A small network was shown many inputs. Here are its activations along a few directions, one row for each input.
In each table, some parts of the input vary, and every possible input appears once, in random order.
Descriptions start from the smaller parts, as in this example, which fits no table here: values(2) and (point or ring(11) or (line(6) and ring(8))).
Shared parts are said once, and a part with two or three values counts as separate values.
In the rows, 128 means zero.

A family of inputs:
x1: [ 78 110 185 113 131  92 221 130  71 128 117 120 173 118 149 137  92 121
  74]
x2: [ 68 121 162  85 100 103 143 163  85 170  86 111 123  94 161 121  92 132
  92]
x3: [ 89 108 187  86 109  98 141 160  80 149 131 136 173  82 139  94  90  97
  64]
x4: [ 52 115 134  99 137 126 147 173  95 159  68  83 113  80 166  98 100 137
 109]
x5: [ 63 103 132 133 180 128 208 145  95 127  91  91 116 101 169  97  87 129
 110]
x6: [ 62  96 138 107 139 120 182 189 105 121  86  99 127  83 182 115  98 110
 122]
x7: [ 66  70 134 124 130  99 146 174  96 132 104 105 121  89 171  67  89 112
  81]
x8: [ 86  90 182 112 120  83 176 127  61 140 137 132 161 114 135  91  89  99
  45]
x9: [165 134  58 165 150 102  32 136 176  86 141 138  86 156 109 123 205 139
 164]
x10: [131 170 115 152 122 112  42 155 156 134 142 168 108 153  94 151 197 167
 200]
x11: [147 145 124 173 119  98  90 166 181 100 141 179 121 157 100 161 191 153
 210]
x12: [ 77 108 187 107 105 101 192 160  90 134 109 141 174  94 152 132  81 126
  83]
x13: [160 128 137 169 102  82  62 151 168 133 170 194 133 169  86 114 167 127
 156]
x14: [166 128  20 143 184 138  96 113 167  71 122  98  78 152 145 173 186 156
 201]
x15: [176 120  24 143 177 122  50  99 169  85 136  91  69 150 134 131 189 132
 172]
x16: [185 127  21 132 179 173 138  84 170  80 128  82  69 134 156 171 157 148
 176]
x17: [215 160 122 119 100 221 173  65 155  99 168 122 184 155  95 190  94  98
 107]
x18: [159 114 169 156  89  78  95 121 135 136 169 201 153 153 103 113 118  99
 144]
x19: [ 70 104 131 116 183 119 154 140  83 136 112  89 114  92 169  61  92  97
  84]
x20: [156 122 174 151  85  97 144 139 150 138 154 192 164 146  95 154 123 116
 184]
x21: [ 79 112 160  85 103 122 172 193  99 140  97 110 153  87 162 129 100 101
 113]
x22: [ 57 130 128 103 171 139 167 138  83 156  79  85 105  95 165  85  88 140
  93]
x23: [189 137 163 140  96 175 124  69 160 126 185 164 163 167  86 109 123  88
 121]
x24: [145 152 180 152  66 115 109 120 147 167 129 185 147 136  86 135 126 141
 160]
x25: [147 159  78 154 138 123  42 136 166 109 113 144  70 136 110 159 203 185
 186]
x26: [141 174 152 139 102 103  62 152 159 149 140 186 117 148  97 146 171 154
 184]
x27: [155 126 156 152 106  83 106 170 168 129 164 199 133 157  93 163 163 145
 206]
x28: [188 119 168 152  93 171 175  76 163 121 184 173 165 176  99 165 112 116
 150]
x29: [ 72 100 148 128 149 148 181 117  62 170  97  97 138 109 138 102  82 153
  64]
x30: [187 133   7 146 172 170  91  66 177  81 141  68  67 149 149 116 165 133
 130]
x31: [182 139 176 141  84 175 130  63 153 159 168 159 140 160  86 160 114 139
 140]
x32: [ 80 108 151  88 107 102 132 178  86 146 108 117 151  91 163  83  98  86
  74]
x33: [ 70 125 193  99 115 100 183 120  66 159  94 115 144 111 130 113  95 140
  70]
x34: [153 171  33 128 170 160  56 105 158 103 109  82  67 133 141 158 194 166
 183]
x35: [199 182 123 108  90 229 141  44 147 133 152 110 163 156  82 172  95 122
  92]
x36: [155 153  79 142 156 119  71 162 180  80 121 141  93 136 126 168 205 146
 211]
x37: [160 138 119 165 126  65  37 149 172 112 164 170 108 161  92 126 186 125
 185]
x38: [171 155  23 134 162 192 101  67 165 116 116  68  54 134 148 155 164 177
 145]
x39: [ 99 102 150 117 163 127 163 126  73 145 116  89 147 103 146  70  86  85
  53]
x40: [ 90 112 147 110 173 146 208 139  78 131 100  98 154 113 153 110  92 111
  90]
x41: [222 147 123 113  99 207 133  55 145 120 189 122 175 150  80 140  92  80
  80]
x42: [ 66 128 184  97  97 112 161 143  83 169  96 125 161  94 135 116  85 148
  66]
The inputs of x3 and x42 match in every part but one. If x9 is changed in the same way as x3 into x42, which row does it become?
Answer: x25
Describe the family of inputs behind these rows.
Answer: values(3) and (ring(6) or line(8))
Which other rows does x17 become when the values(3) part takes its other values? List them by row number.
Answer: x35, x41

A family of inputs:
x43: [116 128 141 118 122 135 151 132 115 128 112 123 139 119 135 133 117 127
 112]
x44: [119 116 140 130 127 120 139 133 110 132 125 134 144 126 126 104 114 113
 102]
x45: [116 115 151 129 128 123 141 137 114 145 130 132 135 124 126 110 111 124
 107]
x46: [103 119 146 125 135 115 138 149 115 140 115 126 127 113 136 111 121 124
 123]
x47: [106 126 126 114 123 118 139 129 114 129 115 116 135 108 146 123 111 122
 117]
x48: [115 129 135 112 119 126 153 118 117 123 124 112 140 119 143 132 107 122
 110]
x49: [199 164  64 165 135 142  62 115 205  88 158 160  98 176 100 182 205 153
 227]
x50: [116 117 153 130 131 121 147 136 115 142 122 133 135 125 130 109 114 117
 117]
x51: [103 118 145 121 116 108 130 147 112 134 128 130 138 110 134 121 116 121
 111]
x52: [207 173  70 159 124 145  27  93 198 108 165 159  91 176  85 171 205 157
 204]
x53: [210 146  39 160 145 155  50  89 198  87 164 131  82 170 111 151 189 138
 193]
x54: [128 119 139 118 130 135 147 124 110 131 132 121 143 127 128 120 107 115
  99]
x55: [105 125 136 113 125 123 134 145 109 136 115 117 131 116 136 119 121 130
 109]
x56: [102 119 139 117 132 116 151 140 115 131 110 118 127 110 143 129 121 135
 123]
x57: [113 137 141 119 128 141 150 120 115 145 115 119 130 118 136 126 112 132
 114]
x58: [119 117 155 126 128 132 161 127 121 135 124 125 136 128 127 126 106 129
 120]
x59: [109 114 129 123 133 111 131 145 107 128 120 126 135 113 135 114 118 117
 104]
x60: [118 122 154 126 125 137 152 124 116 143 131 124 137 127 126 124 108 129
 111]
The inputs of x45 and x50 match in every part but one. If x55 is changed in the same way as x45 into x50, which row does it become?
Answer: x56
Describe the family of inputs behind these rows.
Answer: values(3) and (point or ring(5))
Which other rows does x58 become when the values(3) part takes its other values? List them by row number.
Answer: x54, x60
A walk changes only the ring(5) part. It starts at x48 and steps to x47. List the rest of the walk in order.
Answer: x59, x44, x54

A family of inputs:
x61: [124 134 108 126 132 111  92 152 139 124 123 128 110 122 136 122 150 127
 151]
x62: [163 132 126 133 115 157 125 104 148 123 149 133 137 143 114 134 121 117
 127]
x63: [136 142 137 140 123 130 122 121 136 132 132 148 129 142 108 153 146 151
 148]
x64: [136 121 103 132 137 122 103 137 139 114 134 121 116 127 134 106 141 114
 131]
x65: [138 135 139 140 116 117 102 123 133 139 142 155 129 140 109 131 141 135
 139]
x66: [147 143 133 139 132 144 142  97 133 130 135 139 132 148 111 154 133 145
 141]
x67: [150 121 142 140 108 117 114 129 145 121 153 154 143 143 110 118 131 108
 131]
x68: [124 139  97 126 141 127 107 131 133 123 115 116 103 125 136 147 151 152
 150]
x69: [ 14  85 232  73 109 104 245 173  26 178  77  95 185  56 175  69  19  91
  12]
x70: [134 135  92 128 148 144 128 113 137 117 116 106 103 130 138 149 140 150
 145]
x71: [142 123  99 130 148 135 127 128 139 105 132 114 121 132 135 125 137 117
 135]
Describe the family of inputs behind these rows.
Answer: point or (values(2) and ring(5))
Which other rows does x67 become when the values(2) part takes its other values? List them by row number.
Answer: x64

A family of inputs:
x72: [211 161 160 135  68 173 126  74 165 120 183 177 183 174  72 184 124 113
 131]
x73: [ 93 130 102 113 137 108 131 185 140 107  90 107 106 102 165 143 146 136
 169]
x74: [201 146 134 158  76 152  86  84 184 119 176 175 139 174  78 154 147 129
 151]
x75: [ 53 114 145  85 136 105 125 162  58 166  93  87 127  70 164  71  95 116
  51]
x76: [176 140 106 162 128 132  61 121 172 128 164 166 108 161  97 133 169 136
 182]
x77: [141 146  97 152 148 101  67 142 159 118 131 147  92 147 115 128 188 146
 188]
x78: [113 128  89 144 156  89  86 172 142 105 116 134  95 127 132 143 187 157
 179]
x79: [144 131  62 115 189 197 176  75 123 101 107  49 101 126 157 131 115 134
 105]
x80: [126 113  53 117 183 142 129 103 121 112 106  64  77 115 170 120 123 139
 125]
x81: [ 54 133 247 102  81 117 220 148  71 184  91 147 183  99 130 130  62 132
  82]
x82: [ 96  67 214 126 106  92 200 144  73 148 150 154 197 114 128  72  52  71
  46]
Describe the family of inputs behind these rows.
Answer: values(3) or line(8)
What sort of input is x77?
Answer: line(8)
